Look-ups in named tables: a row name and a column name give one cell, copied from the table.

Table Rekubi
	Peges	Mizup
Serora	123	219
Vil	95	177
Ruvom	38	93
Saza	66	177

What is the Peges of Ruvom in Rekubi? 38
What is the Mizup of Saza in Rekubi? 177
What is the Peges of Serora in Rekubi? 123
What is the Peges of Vil in Rekubi? 95
What is the Mizup of Ruvom in Rekubi? 93
What is the Mizup of Vil in Rekubi? 177
What is the Mizup of Serora in Rekubi? 219
What is the Peges of Saza in Rekubi? 66

Vuzezen:
fields: Lel, Tem, Nazo, Veb, Faza
Zot: [506, 123, 320, 296, 411]
Labifot: [127, 371, 7, -323, 269]
Rodan: [168, 560, -185, -914, 427]
Bem: [239, 221, 163, 65, 256]
Mut: [236, 495, -30, -610, 455]
Zuvorid: [441, 315, 549, 478, 581]
Memafu: [477, 450, 335, -80, 682]
Fepir: [396, 271, 511, 497, 498]
Gon: [278, 360, 149, -160, 407]
Padev: [451, 308, 541, 468, 580]
Kavu: [159, 152, 91, 80, 118]
Zap: [257, 185, 106, 5, 226]

What is the Tem of Mut in Vuzezen? 495
What is the Nazo of Mut in Vuzezen? -30
What is the Nazo of Gon in Vuzezen? 149
What is the Veb of Labifot in Vuzezen? -323
What is the Faza of Kavu in Vuzezen? 118
What is the Veb of Padev in Vuzezen? 468
What is the Nazo of Rodan in Vuzezen? -185
What is the Nazo of Kavu in Vuzezen? 91
What is the Nazo of Zuvorid in Vuzezen? 549
What is the Faza of Memafu in Vuzezen? 682

Dibuku
         Paru  Vip  Git  Nogik  Takeg
Gogik     197   64   89    119    179
Bezo      137  165   97     80    162
Gul       122  168  106    100    186
Nak       209   71   75     93    201
Tib       164  110   97     80    140
Golez     143  150   84     99    206
Sof       190   88   90     87    156
Zuvifin   155  137   79     62    159
Zabigem   170  140  107     76    152

What is the Nogik of Gogik in Dibuku? 119
What is the Takeg of Gul in Dibuku? 186
What is the Vip of Gogik in Dibuku? 64
What is the Git of Tib in Dibuku? 97
What is the Takeg of Zuvifin in Dibuku? 159
What is the Git of Bezo in Dibuku? 97
What is the Nogik of Zuvifin in Dibuku? 62
Which row has the largest Paru? Nak

Vuta.tsv
	Ril	Loke	Meko	Pelafev
Vuv	-8.736	2.739	0.380	3.007
Zolo	-6.050	1.318	2.164	-1.872
Mopeki	-0.779	2.159	-0.163	-2.830
Noza	3.118	4.001	-4.826	-1.996
Detuven	-3.073	3.947	-5.393	-4.082
Tesano	2.798	-7.481	7.860	5.313
Toneno	7.053	-7.324	2.243	4.403
Gazul	5.727	-0.510	0.885	1.014
Zolugi	-1.700	-7.188	4.482	5.537
Gat	-2.853	9.345	-3.377	-3.702

What is the Pelafev of Tesano in Vuta? 5.313
What is the Ril of Gazul in Vuta? 5.727
What is the Ril of Mopeki in Vuta? -0.779
What is the Pelafev of Zolo in Vuta? -1.872
What is the Meko of Zolo in Vuta? 2.164
What is the Loke of Vuv in Vuta? 2.739
What is the Pelafev of Zolugi in Vuta? 5.537
What is the Loke of Zolo in Vuta? 1.318
What is the Meko of Gazul in Vuta? 0.885
What is the Meko of Toneno in Vuta? 2.243
What is the Meko of Vuv in Vuta? 0.380
What is the Ril of Gat in Vuta? -2.853
What is the Ril of Vuv in Vuta? -8.736
What is the Meko of Detuven in Vuta? -5.393
Row with the largest Ril: Toneno

Tam =
cols = Beb, Med, Nuriko
Rofafi: [755, 523, 475]
Metulen: [376, 603, 733]
Pibur: [271, 694, 391]
Rud: [305, 313, 397]
Sose: [619, 331, 649]
Mato: [730, 535, 431]
Donaf: [756, 463, 140]
Gotuko: [415, 311, 556]
Rus: [153, 398, 737]
Rigasum: [620, 230, 463]
Kat: [574, 171, 655]
Vakotak: [271, 730, 245]
Kul: [404, 593, 415]

What is the Nuriko of Gotuko in Tam?
556
What is the Beb of Gotuko in Tam?
415
What is the Med of Rofafi in Tam?
523
What is the Beb of Donaf in Tam?
756
What is the Med of Mato in Tam?
535
What is the Med of Metulen in Tam?
603
What is the Nuriko of Pibur in Tam?
391
What is the Nuriko of Sose in Tam?
649
What is the Nuriko of Rofafi in Tam?
475
What is the Nuriko of Rus in Tam?
737
What is the Nuriko of Rigasum in Tam?
463
What is the Beb of Rofafi in Tam?
755
What is the Beb of Pibur in Tam?
271
What is the Beb of Kat in Tam?
574
What is the Med of Kul in Tam?
593

